These are the activations of a small neural network, seen along a few directions. Each row is one input.
Each table varies a few parts of the input and shows all the possible inputs, shuffled.
Descriptions start from the smaller parts, as in this example, which fits no table here: one of 5 places around a ring, together with either a single point or one of 9 places around a ring or (one of 3 separate values, together with one of 6 places along a line).
Shared parts are said once, and a part with two or three values counts as separate values.
(in the rows, 128 means zero)

Other details of the inputs shift rows strongly along two fixed directions, in all tables alike. That doesn't count.

A family of inputs:
x1: [ 80 241 223 150 138 103 104 184 141  83  92]
x2: [165 145 117 195  68  90  90  88 167  79 183]
x3: [125 127  68 172 141  94  82  59 171 122 200]
x4: [172  17  88  92  96 171 173 123 109 159 122]
x5: [ 72 193 204 150 168 111  75 188 131 100  74]
x6: [110 198 231 150 144 122 128 205 158 104 103]
x7: [173 121 104 168  76  62  88  70 201 128 209]
x8: [124  87  95  89 161 189 173 139  95 136  96]
x9: [150 175 101 171 129  82 118  62 178 101 207]
x10: [109  75  93  88 170 186 168 141  87 148 108]
x11: [154  74 130  94 116 163 184 166 105 157  95]
x12: [163 108 102 176  82  84  82  83 196 123 187]
x13: [137  49 101  86 131 145 153 109  78 142 107]
x14: [138  70 104  93 104 173 134 134 100 166  96]
x15: [153 143  67 163 114  74  92  38 187 121 217]
x16: [ 96 153 160 100 127 134 117 163 110 137  78]
x17: [117  73  75  75 160 164 152 113  99 187 132]
x18: [122  89 111  94 111 164 152 137  88 131  86]
x19: [ 76 220 219 147 165  85  74 182 138 100  95]
x20: [176  81  64 131  71 107 156  62 113 134 162]
x21: [159 148 116 172  68  78  75  79 175 120 189]
x22: [111 136 169 111 156 130 151 175  86 122  81]
x23: [140  74 123  77 132 137 167 113  77 166 112]
x24: [ 75 215 173 156 186 135  87 178 156  93  98]
x25: [129 149 172 110 114 155 145 160 109 137 102]
x26: [149  89  78  96 151 164 184 116  98 147 124]
x27: [100 153 146 109 179 153 153 149 114 140 122]
x28: [ 76 214 184 156 197 135 130 197 129  91 109]
x29: [174 150 117 189  68  81 116  91 157  98 185]
x30: [113  75 105  81 117 168 136 136  86 166  69]
Description of these inputs: one of 5 places around a ring, together with either one of 2 separate values or one of 4 places along a line.
- Changing only the place on the ring of 5 turns x18 into x20. The same change can be made to x10. Which row results? => x28
- Which other rows agree with x30 in the place on the ring of 5? List them by row number. => x3, x5, x12, x14, x24
- Change only the choice among 2 separate values in x9. List by row number the other rows that result. => x27

A family of inputs:
x31: [180  63  93 144  90 129 115 100 108 149 138]
x32: [145  75 104  80  73 162 154 132  92 139  99]
x33: [106 159 138 131 167 133 120 149  96 121 113]
x34: [107 145 181 120 143 113 153 173 121 142  68]
x35: [133 165 100 156 142  72 109  91 165 109 162]
x36: [144 108 107 113 115 180 194 129 110 115 122]
x37: [164 149 130 137  77  99 100 109 155 133 177]
x38: [139 106  87 138 134 114 125 108 152 140 134]
x39: [137 167 108 167 111  98  92  78 155  86 157]
x40: [152 139 119 150 100  57 125 106 160 110 158]
x41: [141 113 149 150 110  79 115  70 150 119 172]
x42: [ 83 217 165 137 154 117 103 149 141 127 129]
x43: [ 96 197 155 136 150 131 111 145 124  88 100]
x44: [149 111  78 125 139 107 129  90 140 137 136]
x45: [147 134 142 190 104  74 112  96 128 118 165]
x46: [130  93 106 130 145 128 106  94 147 124 159]
x47: [166 128 111 167  84  90  96 113 128 111 175]
x48: [109  56  97  93 142 162 134 126 125 155 130]
x49: [159 107 115  98 133 183 198 135 114 157 140]
x50: [100 135 188  99 147 127 133 173 115 111 104]
x51: [ 98 139 142 126 138 167 125 159 118 117  83]
x52: [165  75  97 123  62 141 125  90 130 132 116]
x53: [103 178 161 175 161 125  87 170 132 104 120]
x54: [135  96 107  99 136 171 137 129 118 178 121]
x55: [150  74 107 122  68 119 153  69 111 143 131]
x56: [146 158 142 184 105  66  98 119 138  96 178]
x57: [ 80 167 141 116 141 142 129 143 105 117  93]
x58: [150 145 127 172 140 109 144  97 173  72 203]
x59: [142  71 126  74 114 151 141 135 103 140 122]
x60: [111 167 153 105 162 157 121 155 118 142  98]
x61: [117  92 106  87 164 148 139 106 105 139 130]
x62: [122 150 115 169 109 110  87 108 189 134 186]
x63: [115  97  85 142  96 143 121 107 149 126 144]
x64: [173 128 126 147  80 116  92  93 166 143 161]
x65: [ 93 139 138 157 148 143 105 177 130 127 115]
x66: [146  82 138  86 110 151 167 117  97 194 114]
x67: [168  47 105 107 104 132 119  88 135 141 140]
x68: [ 96 112 119 112 152 150 141 176 141 153  85]
x69: [147 147 101 173 133  94  92  84 131 110 170]
x70: [151  84 121 109 116 134 138 143 132 150  83]
x71: [115 219 181 172 170 119 157 191 168  72 116]
x72: [137  83 119  83  87 149 164 128  92 136  99]
x73: [ 91 190 179 149 183 113  87 146 151  82 122]
x74: [ 91 143 122 103 164 129 148 149 113 145  91]
x75: [112 183 195 120 125 121 122 175 131 130 116]
x76: [124 130 152  93 127 135 145 194 115 132  72]
x77: [ 79 134 141  92 174 143 132 137 104 133 111]
x78: [122  85  80  98 142 143 152 110  70 167 123]
x79: [103 175 151 101 163 151 126 153 116 142 107]
x80: [131 144 150 141 168 173 181 189  92 111 112]
- Changing only one part turns x52 into x70. The same change can be made to x55. Which row results? => x34
- Changing only one part turns x59 into x76. The same change can be made to x58. Which row results? => x71
- What do these inputs look like to the network? => one of 5 separate values, together with either a single point or one of 4 places along a line or one of 5 places along a line
- Change only the choice among 5 separate values in x51. List by row number the other rows that result. => x38, x46, x53, x54
- Change only the place on the line of 4 in x41. List by row number the other rows that result. => x50, x59, x67
- Which other rows agree with x33 in the choice among 5 separate values? List them by row number. => x31, x45, x47, x53, x56, x65, x69, x78, x80
- Change only the place on the line of 5 in x46. List by row number the other rows that result. => x48, x61, x73, x77

A family of inputs:
x81: [129 151 138 171 112 121 108 141 140  95 133]
x82: [172  59  88 110 100 153 185 112 104 130 133]
x83: [117 194 145 147 148 107 122 121 142 103 146]
x84: [100 175 140 146 146  95  85 124 170 122 145]
x85: [123 103  71 142 138 112  96  68 129 125 167]
x86: [135 161 150 160 117 116 130 148 126  91 131]
x87: [127 169 150 165 101  80 104 121 143  80 134]
x88: [124 132 181  92 110 160 152 177  91 146  76]
x89: [134  76  87  74 136 140 161  92 101 178 130]
x90: [109 153 130 128 171 148 152 154 110 116 114]
x91: [166  59 111  87  96 159 179 127  90 179 120]
x92: [119 169 154 139 164 131 144 149 149 114 142]
x93: [116 181 140 149 141 108  91 125 168 120 148]
x94: [125  82  61 120 127 131 125  77 120 137 142]
x95: [130 128 163 119 116 147 128 178 132 148 106]
x96: [101 169 153 138 162 102 101 122 136 123 145]
x97: [111 160 153 121 181 151 167 166 120 116 115]
x98: [102 154 150 111 176 158 133 179 130 151 104]
x99: [126 143 162 154 119 137 116 167 162 104 119]
x100: [118 204 154 159 140  93 103 119 163 103 158]
x101: [112 110 155 106 130 148 108 168 111 145  73]
x102: [ 94 171 138 146 169 107 101 124 124  95 137]
x103: [155 116  84 131 135 118 157  81 126 141 177]
x104: [107 119 158 107 115 143 109 166 123 140  71]
x105: [ 78 129 138  93 169 163 122 166 111 148  74]
x106: [ 79 119 140  94 182 165 114 165 102 151  81]
x107: [172 102  84 182  78  99 117  72 172  90 190]
x108: [168 111  93 165  57  89  84  65 167 120 183]
x109: [116 136 139 143 107 116 103 137 131 104 103]
x110: [138 181 165 172  83  85  75 126 177 106 158]
x111: [148 125  72 171 121  98  98  67 174 126 199]
x112: [132  90  67 114 127 152 136  89 112 140 136]
x113: [157 123  88 141 127 104 137  77 150 143 190]
x114: [149  96  73 127 142 140 168  90 122 122 162]
x115: [144 193 169 176  84  79 104 114 152  85 156]
x116: [159  47 113  72 103 144 159 112  82 185 104]
x117: [104 182 145 142 152  92 120 119 142 108 141]
x118: [139 158 166 146 117 120 145 155 121 114 125]
x119: [157 100  82 132 132 122 136  90 163 144 184]
x120: [ 94 126 130  94 161 178 132 164 107 149  80]
x121: [131 172 151 190 101  96  79 137 180  96 156]
x122: [164  86  92 135  94  98 123  78 114 123 149]
x123: [ 99 144 122 136 168 159 131 155 118 120 108]
x124: [114 112 142 102 114 174 138 171  88 131  69]
x125: [131  93  90 103 147 120 141  80 100 152 152]
x126: [136 127 167 115 128 154 175 177 111 116  97]
x127: [154  31 102  65 103 152 142 118  95 197 101]
x128: [116 117 138 126 127 136 107 149 109 121  91]
x129: [120 135 171 105 117 126 150 160  99 131  80]
x130: [129 147 154 127 108 136 136 152 104 108 100]
x131: [158  44  94  78  81 136 140 103 114 188 116]
x132: [134 127 179 113 124 154 165 183 124 127  98]
x133: [108 174 133 137 153 127 128 131 123 100 124]
x134: [106 126 134 115 175 173 143 169 129 135 102]
x135: [132  95  70 113 129 119 143  75 113 133 153]
x136: [166  65 103  93  74 115 151  86 110 168 134]
x137: [129 151 171 139 121  96 118 139 120 116 113]
x138: [132 126 171 121 122 151 140 184 147 130 104]
x139: [145 116  73 165 132 118 125  77 159 105 183]
x140: [ 91 139 144 115 169 129 100 142 129 145 120]
- What do these inputs look like to the network? => one of 2 separate values, together with one of 5 places along a line, together with one of 6 places around a ring
- Changing only the choice among 2 separate values turns x139 into x107. The same change can be made to x84. Which row results? => x131
- Start at x92 and move only the place on the line of 5, one step at a time. The first step leads to x113. Which rows follow, in order? => x100, x89, x96
- Change only the place on the ring of 6 in x99. List by row number the other rows that result. => x82, x107, x126, x132, x138
- Change only the place on the line of 5 in x111. List by row number the other rows that result. => x105, x106, x120, x134

A family of inputs:
x141: [125 128 126  97 155 176 175 183 111 183  78]
x142: [ 90  41 148  67 151 184 160 187  89 148  35]
x143: [127  88 155  84 197 169 157 180 107 145  88]
x144: [190 109  87 122 122 129 118  92 137 113 159]
x145: [ 97 142 152  76 137 179 178 178 108 175  84]
x146: [104 189 174 120 151 171 120 149 118 107 108]
x147: [125 200 160 205 126  92 107 177 146  77 145]
x148: [121 150 170 190 148  96 113 151 183  67 129]
x149: [111 163 187 187 100  79  81 156 131  78 110]
x150: [119 211 160 210 147 102 100 166 141 100 153]
x151: [110 229 198 160 132  90 106 138 176 107 148]
x152: [136 161 140 124 163 167 124 162 121 120 106]
x153: [137  86  45 121 101 160 105  71 124 162 142]
x154: [123  51  62 115 109 121 117  97 146 141 155]
x155: [180  93  88 149 121 117 136  84  97 161 172]
x156: [142  90 161 128 127 158 175 185  73 130  64]
x157: [142  72  65 140  94 125 113  82  92 175 159]
x158: [102 115 154  85 127 176 180 198  54 145  86]
x159: [ 96 198 152 155 121 100  83 152 171 141 118]
x160: [144 125 140 139 109  81  74 108 109 121 150]
x161: [ 86 193 155 132 144 181 126 159 126 112 114]
x162: [148  78  65  96  66 110 127  98 146 170 138]
x163: [117 114 137 132 149  87  74 109 160 116 153]
x164: [190  96 104 139 116 100 127  97 105 135 170]
x165: [107 164 186 132 123 164 138 154 128  80  85]
x166: [116 180 183 102 145 161 118 152 120  90 105]
x167: [100 190 155 196 181 109 101 160 183  92 158]
x168: [149  62  67 130  71 111 120  98  97 150 154]
x169: [131 198 148 169 119  92 119 168 180 101 134]
x170: [104 220 174 157 100  89 118 155 186  90 148]
x171: [155  68  85 125 106 115 104  67  85 176 157]
x172: [132  97 111 125 142 119 134  72 142 141 189]
x173: [125 116 107  96 143 205 164 187  99 130  74]
x174: [131  57  81 119 142 120 108  69 132 171 159]
x175: [ 94 159  78 130 154  60 118  65 114  97 116]
x176: [ 67 199 140 102 187 105 169 128  92  88  88]
x177: [122 126 106  99 163 208 156 183 100 146  86]
x178: [138 126 105 152 101 118 134  91 108 141 190]
x179: [136 133 144 145  75  76 100 113 173 117 119]
x180: [129 122 107 162 143 113 126 138 173  99 165]
x181: [118  59  62 128 135 131 116  82 140 167 160]
x182: [ 94 180 196 174 133  94 114 145 182  58 144]
x183: [141 132 158 165  86  93 136 111 118  95 154]
x184: [148 154 168 104 149 123 144 171 135 144  95]
x185: [175 120  96 134 120 109 142  88 149 170 155]
x186: [161  71  76  91  95 113 124  66 128 204 139]
x187: [ 96 148 150  97 159 177  98 156 101 143  67]
x188: [137 162 167 153  81  84 136 110 176  99 143]
x189: [118  77 131  31 152 206 132 164  62 164  39]
x190: [157  60  80 126  76 141 115  69 128 121 118]
x191: [166 101 122 115 102 103 133  80  95 132 186]
x192: [147 142 136 122 100  72  84  99 165 142 140]
x193: [118  94  88 125 136 135 146  85 146 146 187]
x194: [126 112 171  38 138 168 180 169  94 171  76]
x195: [146 111  39 127 159  84 176  57 107 121 140]
x196: [155  95  98 151 158 115 128  89 152 142 177]
x197: [ 96 125 135  77 131 214 173 177  88 131  74]
x198: [ 83 142 132 109 129 185 113 181 109 123  59]
x199: [120 105 102 130 113 116 141 103 159 110 183]
x200: [ 99 184 195 144 163  94  97 141 173  76 164]
x201: [146  89 149  91 123 162 188 174 109 156  53]
x202: [185  87  86 152  94 135 138  85 145 100 142]
x203: [132 174 161 167 122  93 105 101 122 114 181]
- What do these inputs look like to the network? => one of 3 separate values, together with either a single point or (one of 4 separate values, together with one of 5 places around a ring)
- Changing only the choice among 3 separate values turns x197 into x198. The same change can be made to x151. Which row results? => x186
- Changing only the choice among 3 separate values turns x195 into x175. The same change can be made to x164. Which row results? => x160
- Change only the choice among 3 separate values in x194. List by row number the other rows that result. => x184, x192
- Change only the choice among 4 separate values in x141. List by row number the other rows that result. => x150, x167, x177
